These are the activations of a small neural network, seen along a few directions. Each row is one input.
In each table, some parts of the input vary, and every possible input appears once, in random order.
A made-up example of a description, with smaller parts first: one of 2 separate values, together with either a single point or one of 9 places along a line or (one of 4 places along a line, together with one of 8 places around a ring).
Shared parts are said once, and a part with two or three values counts as separate values.
In the rows, zero is written as 128.

Other details of the inputs vary at random and push rows far along two fixed directions, the same in every table; ignore that.

Table:
R1: [148 187 158 120 126  89 138  70 156 151 106 167 110  58 107 152]
R2: [152 131 176 180 120 165 159 130 110 102 136 122  99 156 163 174]
R3: [122  89 141 189 108 172 150 167  79  98 147  94 120 199 186 141]
R4: [126  88 112 177 122 164 163 169  83 128 178  85 110 211 185 104]
R5: [167 118 156 132 123  95  98 145 131  97 133 135 107 144  83 172]
R6: [153 203 181 139 118  74 142  63 165 143 102 171  98  46 112 168]
R7: [127  89  60  65 139  86  75 170 136 138 158 112 154 150  54  75]
R8: [129 209 143  80 129  56 113  58 192 161  78 190 130   5  71 142]
R9: [ 88  90  54  47 167 160  91 154 138 137 118 118 186 127  98  71]
R10: [170 176 231 205 104 115 163  84 128 100 103 155  74 102 163 220]
R11: [107  95  81 117 139 155 137 163 109 138 165  91 142 172 138  77]
R12: [107  96  89 127 122 140 128 156 115 138 153  95 144 168 150  78]
R13: [ 85  82  55  55 150 147  80 151 141 138 107 118 193 127 111  68]
R14: [121 124 125 110 148 144 122 127 135 129 110 142 137 114 124 134]
R15: [132  80 143 188 118 183 155 163  76 100 154  90 113 210 193 143]
R16: [155 147 215 227  93 146 168 119  98  91 126 128  80 156 183 202]
R17: [125 176 122  79 140 101 125  88 169 155 111 162 134  55  84 121]
R18: [ 88 122  62  66 136 114  95 127 144 161 119 129 172 105 100  62]
Description of these inputs: one of 2 separate values, together with either a single point or one of 8 places along a line.
Q: Changing only the choice among 2 separate values turns R4 into R14. The same change can be made to R6. Which row results?
A: R10

Table:
R19: [123 134 111 101 141 131 131 109 135 150 125 129 135 103 130 114]
R20: [111  85  99 141 130 168 130 151 102 130 124 115 145 174 174 114]
R21: [145  71 147 153 132 175 124 174 102  80 144  94 127 195 154 151]
R22: [135  76 132 194 102 161 139 173  72 101 148  99 115 220 189 142]
R23: [138 116 130 144 109 104 127 145 117 119 150 110 120 152 122 128]
R24: [136 138 120 122 134 109 132 127 139 143 145 126 122 119 115 107]
R25: [159 202 221 176 111  99 153  50 151 129  78 186  86  54 140 213]
R26: [159 161 194 124 149 136 132  85 166 105  87 165 117  66 118 198]
R27: [147 153 147 137 131 107 137 103 131 143 130 155 102 112 112 147]
R28: [152 143 159 174 125 144 163 115 108 134 131 143  93 143 167 164]
R29: [124 193 162 141 118 150 163 101 128 122 125 146 115  97 119 151]
R30: [114 165 118 113 126 141 140 128 126 124 140 133 134 119  90 117]
R31: [116  86 130 178 116 153 129 171  84 107 132 109 121 193 172 135]
R32: [ 93 109  84  82 146 137 107 124 145 142 110 120 171 113 133  81]
R33: [122 132 140 142 118 130 142 113 132 127 116 123 133 114 156 131]
R34: [123 117  94 105 135 115 129 137 130 143 149 117 138 132 113  93]
R35: [157 171 175 141 116  75 125  95 148 121 121 152  99  93 100 167]
R36: [128 163 148 111 129 110 123  76 158 137  86 157 134  57 125 151]
R37: [ 73 166  83  41 144 140  98 103 167 139  83 156 193  51  73  90]
R38: [126 140 107  79 126  79  96 121 168 140 124 138 141  87  74 109]
R39: [106  79  62  99 147 144 120 167 111 141 169  91 151 180 130  59]
R40: [160 175 165 138 127  93 144  86 141 135 126 155  95  83 112 165]
R41: [111  85  93 139 125 167 152 166 108 136 173  77 131 188 173  79]
R42: [104 102  87  89 123 114  97 141 136 131 117 116 168 122 115  88]
R43: [104 103  89  88 121 116  98 144 148 132 123 113 162 123 115  85]
R44: [154 153 140 136 134 109 138 109 130 141 124 162 103 114 115 154]
R45: [151  76 125 139 153 176 143 175 102 100 171  94 116 198 137 132]
R46: [154  79 136 134 140 156 118 176 110  90 154  97 119 188 119 148]
R47: [101  96  87  89 130 124  87 138 129 138 109 130 163 131 112  96]
R48: [109  77  91 141 135 175 141 161  88 143 160  95 133 196 170  91]
R49: [147 149 166 174 114 132 173 113 116 129 144 121  96 132 166 149]
R50: [124 141 115 109 140 125 133 117 146 153 129 127 134 103 130 100]
R51: [132 103 161 211  95 166 176 150  97 104 159  82 101 193 211 139]
R52: [109  94 110 146 124 158 135 152 116 129 138  91 146 163 175  93]
R53: [130 135  94  73 140  88  83 119 152 147 102 166 146  92  69 125]
R54: [ 94 112  60  51 162 133 105 126 150 163 126 123 172 106 109  58]
R55: [ 99 112  89 117 114 155 117 176  99 107 157  94 154 178 101  97]
R56: [120 138 119  95 125  96  95 117 159 136 102 138 153  85 104 108]
R57: [139 155 145 141 142 110 138 116 129 139 119 161 101 109 114 153]
R58: [128  85 131 170 103 147 131 157  89 104 147  89 125 187 174 130]
R59: [111 129 137 147 136 143 133 123 122 130  97 143 128 120 155 144]
R60: [177 159 242 250  80 117 177 108  98  82 139 124  58 157 192 213]
R61: [111  91  68  29 188 164  95 142 158 142 120 127 177 108  87  86]
R62: [114 137 100  78 148  88  83 126 151 145  96 164 144  87  68 123]
R63: [173 187 198 180 107  91 171  91 146 124 143 146  68  98 129 179]
R64: [110 100  76  76 138 106  81 142 134 146 125 132 156 131  81  93]
R65: [118 198 162 112 107 113 118  93 151 110  89 166 139  60  81 158]
R66: [137 145 164 179 133 145 164 123 106 132 126 142  91 138 166 163]
R67: [151 161 154 120 118  77 113  96 147 128 114 152 112  82  90 162]
R68: [141 119 134 148 113 106 122 148 123 123 151 109 117 152 124 123]
Q: What do these inputs look like to the network?
A: one of 5 places around a ring, together with either one of 2 separate values or one of 8 places along a line
Q: Changing only the place on the ring of 5 turns R56 into R68. The same change can be made to R65. Which row results?
A: R55
Q: Changing only the place on the ring of 5 turns R36 into R40. The same change can be made to R37. Which row results?
A: R30
Q: Change only the choice among 2 separate values in R29. List by row number the other rows that result.
A: R61
Q: A walk changes only the place on the ring of 5. It starts at R22 and steps to R53. List the rest of the walk in order.
A: R44, R28, R20
Q: A walk changes only the place on the line of 8. It starts at R41 and steps to R50. List the rest of the walk in order.
A: R49, R54, R19, R48, R28, R66

Table:
R69: [104 162 108  90 123  74 107  75 161 167  73 159 160  42 129 107]
R70: [133 116 124 107 153 123 102 115 132 122  86 163 142  99 126 154]
R71: [153 144 155 110 141 119 106  97 164 128  74 189 123  78 111 181]
R72: [131 128 169 191  79 152 170 127 111  97 150  82 118 156 192 143]
R73: [183  28  97 151 117  66 100 202 105 120 227  58  95 235 125  92]
R74: [128 127 186 224  91 148 174 137 106  98 146  91 101 165 212 136]
R75: [112  89  97  72 174 142  89 136 144 133  89 144 155 110 107 129]
R76: [109 103  56  99 160 148 143 149 105 162 159 114 145 154 139  69]
R77: [ 95  84  58 112 108 135  97 184 106 136 140 112 160 190 111  74]
R78: [ 86 129  91  77 138  99 101 100 161 168  88 138 162  65 126  89]
R79: [171 194 235 222  80 101 156  93 101  93 137 153  62 132 126 219]
R80: [161 151 168 175 117 172 201 133 105 105 183  95  85 164 154 153]
R81: [106  84 121 169 105 162 141 144  88 129 152  75 136 197 196  92]
R82: [165 137 214 187 133 157 149 131 124  80 112 132  94 140 155 203]
R83: [ 92  96  64 113 115 115  98 170  91 130 136 113 162 166 115  84]
R84: [150 227 212 152 104  71 129  85 165 104  93 178  97  48  71 193]
R85: [108  50  81  86 166 184  85 166 106 119 129 103 170 180 130 104]
R86: [124 130 108 119 161 144 155 129 123 157 156 128 110 128 131 114]
R87: [135  91 126 101 139 176 116 152 128  89 121 108 154 145 122 144]
R88: [113 164 113  69 110 101  97 121 157 111 113 140 162  78  48 122]
R89: [140 171 131  92 160 128 143  87 145 161 134 152 117  90  91 121]
R90: [102 116  33  38 169 139 113 135 157 186 133 144 164 111  89  50]
R91: [139 166 145 133 153 146 167 122 143 133 149 127 106 116 121 122]
R92: [130 126 160 201  97 125 147 155  83 105 150 112  90 183 148 164]
R93: [128 189 148 111 107  73 114  57 187 166  69 187 131  27 124 141]
Q: What do these inputs look like to the network?
A: either a single point or (one of 4 separate values, together with one of 6 places along a line)
Q: Change only the choice among 4 separate values in R70. List by row number the other rows that result.
A: R69, R76, R83
